Each row below holds a small network's activations on one input, seen along a few directions.
In each table, some parts of the input vary, and every possible input appears once, in random order.
A made-up example of a description, with smaller parts first: one of 6 places along a line, together with either a single point or one of 9 places around a ring or (one of 3 separate values, together with one of 8 places around a ring).
Shared parts are said once, and a part with two or three values counts as separate values.
(in the rows, 128 means zero)

Other details of the inputs shift rows strongly along three fixed directions, in all tables alike. That doesn't count.
To show where, the next rows are all for the same input, with only those details redrawn:
[103 128 107 148 139 147 120 116 117 141 132]
[100 131 106 148 134 149 124 117 125 144 136]
[101 125 107 147 139 147 121 119 120 144 134]
[ 88  97  98 153 154 153  86 109 102 152 111]
[109 193 108 159 102 154 142 101 151 134 148]
[157 174 135 142 135 119 143 106  75 100 133]
[ 91 135 107 139 120 152 163 141 165 154 167]
[ 90 142 107 141 115 154 164 139 170 154 169]

A family of inputs:
R1: [114 133 105 105 108 139 138 156 193 145 145]
R2: [ 88  96 127 136 137 156  64 129 122 138  90]
R3: [144 111 140 107 157  87 137 152 111  94 146]
R4: [152 123 149 123 133 122  99 100  93  92  78]
R5: [153 178 161 137 115 125 141 123  93 108 115]
R6: [ 95 119 114 139 104 154 173 135 191 140 153]
R7: [165 164 161 108 106 119 111 105  89 103 145]
R8: [117 175 127 173 106 143 133 109 164 120 141]
R9: [120 142  97 111 114 142 151 140 188 160 150]
R10: [147 176 134 119 129 104 119 121  91  79 129]
R11: [123 236 114 143  90 140 112  78 148 132 115]
R12: [144 104 163 113 129  92 143 176  98 116 124]
R13: [ 88 132 118 147  91 134 145 162 185 134 159]
R14: [ 93  79 106 139 143 141  75 108 121 120  86]
R15: [150 220 105 162  89 157 122  76 152 133 115]
R16: [158 160 156 115 112 108 140 114 113  91  99]
R17: [102  52 134 116 145 139 137 146 133 157 106]
R18: [145 109 161 129 124 106 161 165 102 132 131]
R19: [139 182 148 125 106 116 166 151 132  85 158]
R20: [170 162 151 142 122 101 141 114  74 121 114]
R21: [132 208 142 165  91 160 114  89 132 116 110]
R22: [116 135 106 109 104 150 139 151 205 140 154]
R23: [142 171 121 145  99 155  98 109 153 109 110]
R24: [ 96  85 127 150 126 141  63 131 122 143  88]
R25: [189 170 126 114 132 117 129 103 100 102 120]
R26: [133 229 119 154  97 127 109  70 163 132 114]
R27: [161 104 175 110 158  85 127 156  81  97 110]
R28: [165 168 136 105 124 101 148  93 108 110 107]
R29: [102  81 101 117 149 144  88  93 135 156  88]
R30: [100  83 107 135 145 148  98  94 122 167  82]
R31: [155 178 151 106 124 101 120 126  90  94 112]
R32: [102  91 105 139 141 133  72 111 117 164  97]
R33: [134  82 138 119 164 107 181 165 124 134 170]
R34: [163  97 175 112 158  97 125 153  88  94 116]
R35: [124 159 134 146  91 159 150 101 172 131 119]
R36: [122 123 117 129 119 144 101 139 149 131 109]
R37: [146 142 135 170 126 117 100 106  69 103 105]
R38: [133 182  91 159 105 157 141 100 162 129 149]
R39: [ 96 122 103 139 118 121 100 135 143 129 131]
R40: [187 167 132 134 126 133 143 105 102 110 124]
R41: [ 95 145 126 117 108 127 138 149 206 149 148]
R42: [132  93 124 107 144  91 173 170 118 133 169]
R43: [103  87 111 133 161 136  72 106 133 160 100]
R44: [137 218  98 149  99 131 118  48 142 103 112]
R45: [115 135 116 138 101 162 155 150 188 156 144]
R46: [122  54 139 114 133 119  73 132  93 151 129]
R47: [ 93  83  96 165 145 139  86 114 106 160 111]
R48: [101  90  78 131 148 144  63 122 135 129 110]
R49: [166 128 144 151 141 115 101  99  53 121  93]
R50: [100 124 118 100 102 142 155 136 208 140 142]
R51: [155  73 145 106 143 135 177 182 132 131 153]
R52: [121 105 123  94 152 109 175 169 125 130 172]
R53: [109  91  70 135 160 143  71 106 119 144 108]
R54: [161 167 155 120 121 126 181 134 112 118 151]
R55: [107  79 129 129 136 139  49 100 127 153 120]
R56: [ 97 142 111 125  99 127 153 146 186 173 152]
R57: [106  87  93 146 145 150  62 124 122 121 100]
R58: [120  94 144 117 141 126 181 182 122 124 167]
R59: [100  63 129 132 161 119 103 159 127 124 127]
R60: [192 149 144 106 114 120 106 102  91  97 139]
R61: [147 117 151  99 129  84 142 166 105 117 131]
R62: [132  89 129 101 166  93 172 165 133 128 170]
R63: [145 121 144  92 146 113 157 150 109 127 145]
R64: [103 138 127 140 116 141 162 137 189 171 152]
R65: [103 129 108 147 137 147 123 118 119 141 134]
R66: [144 122 151 109 145 115 168 151  94 136 138]
R67: [169 148 160  88  92 113 167 114 138 106 165]
R68: [ 94  92 118 116 148 142  60 125 114 138  93]
R69: [100 137 139 147 107 145 155 146 192 158 145]
R70: [146  83 156 111 157 114 179 163 128 143 157]
R71: [ 96  81  91 130 156 132  49  87 106 119  74]
R72: [166 159 130 136 133 114 153  86  88  96 120]
R73: [118 100 158  93 133 115 164 193 132 128 146]
R74: [157 103 171 126 147 114 159 153 112 117 137]
R75: [146  88 125 125 147 129 160 165 117 115 152]
R76: [107 119 119 124 108 158 176 123 192 163 146]
R77: [155 134 142 128 133 101  76 111  71 100  89]
R78: [126  80 141  68 138 100 178 175 153 130 143]
R79: [169  95 165  94 169  84 117 146  78  93 116]
R80: [168 165 163 154 105 119 137 119  93 106 117]
Question: What do these inputs look like to the network?
Answer: one of 5 separate values, together with either a single point or (one of 3 separate values, together with one of 5 places around a ring)
Question: Changing only the choice among 5 separate values turns R78 into R1. The same change can be made to R71. Which row results?
Answer: R48
Question: Changing only the choice among 5 separate values turns R36 into R16. The same change can be made to R75. Which row results?
Answer: R6
Question: Which other rows does R11 become when the choice among 3 separate values takes its other values? List them by row number.
Answer: R52, R63
Question: Which other rows does R39 become when the place on the ring of 5 takes its other values? List them by row number.
Answer: R13, R37, R42, R47
Question: Which other rows does R28 become when the choice among 5 separate values takes its other values? List them by row number.
Answer: R9, R11, R26, R56

A family of inputs:
R81: [139 143 153 136  98 127 157 148 146 138 158]
R82: [127 164 124 120 106 146 136 120 169 141 115]
R83: [118 124 106 133 104 149  80 114 161 138 129]
R84: [174 112 135 135 168 112 168 103  55 103 131]
R85: [159 177 126 130 138 118 185 113  76 106 166]
R86: [104  58 140 137 147 137 140 162 142 131 141]
R87: [145 163 127 101 101  99 196 175 183  99 188]
R88: [ 73  99 110 112 137 139  84 122 143 165 112]
R89: [173 142 139 108 125 109 108 109 106 110 125]
R90: [126 142 144 125 132 117 103 110  78 123 101]
R91: [113 194 137 150  89 137 131 114 138 122 136]
R92: [150 104 152 121 137 112 110 125  85 140 110]
R93: [105  92 135 134 130 135 120 115 138 149 104]
R94: [ 75 129 111 164 124 160  68 117 131 136 116]
R95: [128 141 142 130 108 147 189 186 178 123 169]
R96: [ 85 109 103 124 137 124 106 131 163 164 117]
R97: [147 165 118 121 101 144 130 128 159 103 124]
R98: [168 118 117 133 168 135 159 122  61 118 122]
R99: [ 78  54 102  99 143 140  96 162 148 143 139]
R100: [153 194 133 113 115 114 107  92 105  89 119]
R101: [133  90 146  88 130 115 160 164 154 160 159]
R102: [107  90 147 128 118 131 175 160 167 142 151]
R103: [177 120 125 138 163 117 136 102  47 127 135]
R104: [168 144 164 100 127  97 175 124 125 104 135]
R105: [ 90 162 103 183 115 140  63  89 130 140  87]
R106: [104 145 123 139 119 119 127 131 147 147 120]
R107: [115 119 130 156 116 146 104 137 142 143 141]
R108: [151 183 142 158 126 105 127 128 104  87 130]
R109: [109 113 115 121 122 141 110 104 173 133 118]
R110: [137  25 109 114 222  95 149 163  37 140 135]
R111: [145 132 142 147 132 138 103 120  86 116  83]
R112: [138 109 116 114 147 138  74 110 106 120  78]
R113: [124  78 129  98 124 126 160 158 174 116 156]
R114: [122 184 102 135 112 123 100  97 162 120 118]
R115: [123 163 131 134  99 149 143 128 159 143 113]
Question: Changing only one part turns R93 into R90. The same change can be made to R84. Which row results?
Answer: R85
Question: What do these inputs look like to the network?
Answer: one of 5 separate values, together with either a single point or one of 6 places along a line
Question: Which other rows does R88 become when the choice among 5 separate values takes its other values? List them by row number.
Answer: R82, R96, R101, R104
Question: Which other rows does R107 become when the place on the line of 6 takes its other values? List them by row number.
Answer: R81, R83, R89, R92, R101
Question: Which other rows agree with R114 in the choice among 5 separate values? List them by row number.
Answer: R87, R96, R105, R106, R108, R110

A family of inputs:
R116: [181 154 128 115 143 111 191 145 102  99 181]
R117: [162 166 120 115 156  82 107  82  75  80  96]
R118: [155  86 122 131 175 131 125 107  72 127 108]
R119: [105  52  86 103 146 150 111 132 169 159 140]
R120: [153 144 161 138 146  83 180 150  60  88 142]
R121: [ 91 175 139 164  87 148  62  98 152 171  99]
R122: [ 65  80  78 150 171 138  96 111 123 163 112]
R123: [127 167 103 119 108 145 144  91 181 141 108]
R124: [170 103 163 123 138 115 202 173  95 108 178]
R125: [ 95 152 118 143 106 140 189 178 170 139 185]
R126: [118 101 151 129 120 144 215 180 156 142 177]
R127: [124 211 147 166  85 135 136  93 121 150 138]
R128: [ 91  40 122 143 147 142  60 161 120 145 109]
R129: [106 157 146 157  88 162 125 131 188 134 124]
R130: [140 143 133 111 135 110  74 119  97  87  98]
R131: [166  78 183 104 152  99 245 204  90 125 157]
R132: [160 220 128 145 112 120 127  61  90 137 129]
R133: [108 132 143 136 118 124 122 169 143 118 140]
R134: [112 118 111  92 129 121 122 116 152 178 139]
R135: [148 136 109 164 156 139  85  55  63 131  57]
R136: [128  99  99 140 140 153 140 118 143 150 154]
R137: [102 114 128 162  99 162  84 126 165 141 117]
R138: [116 117 121 120  99 151  91 117 172 129 124]
R139: [157 129 150 113 129 126  85 100 103  95  82]
R140: [160 130 173 144 134 117 108 121  75 103  66]
R141: [ 86  45  84  86 176 126 111 159 143 150 138]
R142: [177 152 161 111 124 105 105 100  84  87  64]
R143: [163 172 140 102  91 114 148 148 156  91 158]
R144: [158 110 119 108 155 128 107  91 102 112  97]
R145: [102 194 112 173  70 169 171 138 197 140 189]
R146: [ 92 157 119 125 107 120 101 118 175 119 112]
R147: [131  42 161  59 159  86 109 171  87 153 120]
R148: [138 194 169 139  95  93 177 159 151  91 152]
R149: [100  48  76  97 156 137 105 150 152 155 143]
R150: [ 92 163  77 153 125 153 121 108 158 144 146]
Question: Changing only one part turns R124 into R138. The same change can be made to R145. Which row results?
Answer: R143
Question: What do these inputs look like to the network?
Answer: one of 5 places around a ring, together with either a single point or one of 6 places along a line
Question: A walk changes only the place on the line of 6. It starts at R122 and steps to R150. List the rest of the walk in order.
Answer: R116, R136, R118, R135
Question: A walk changes only the place on the ring of 5. It starts at R134 and steps to R132. List the rest of the walk in order.
Answer: R127, R121, R147
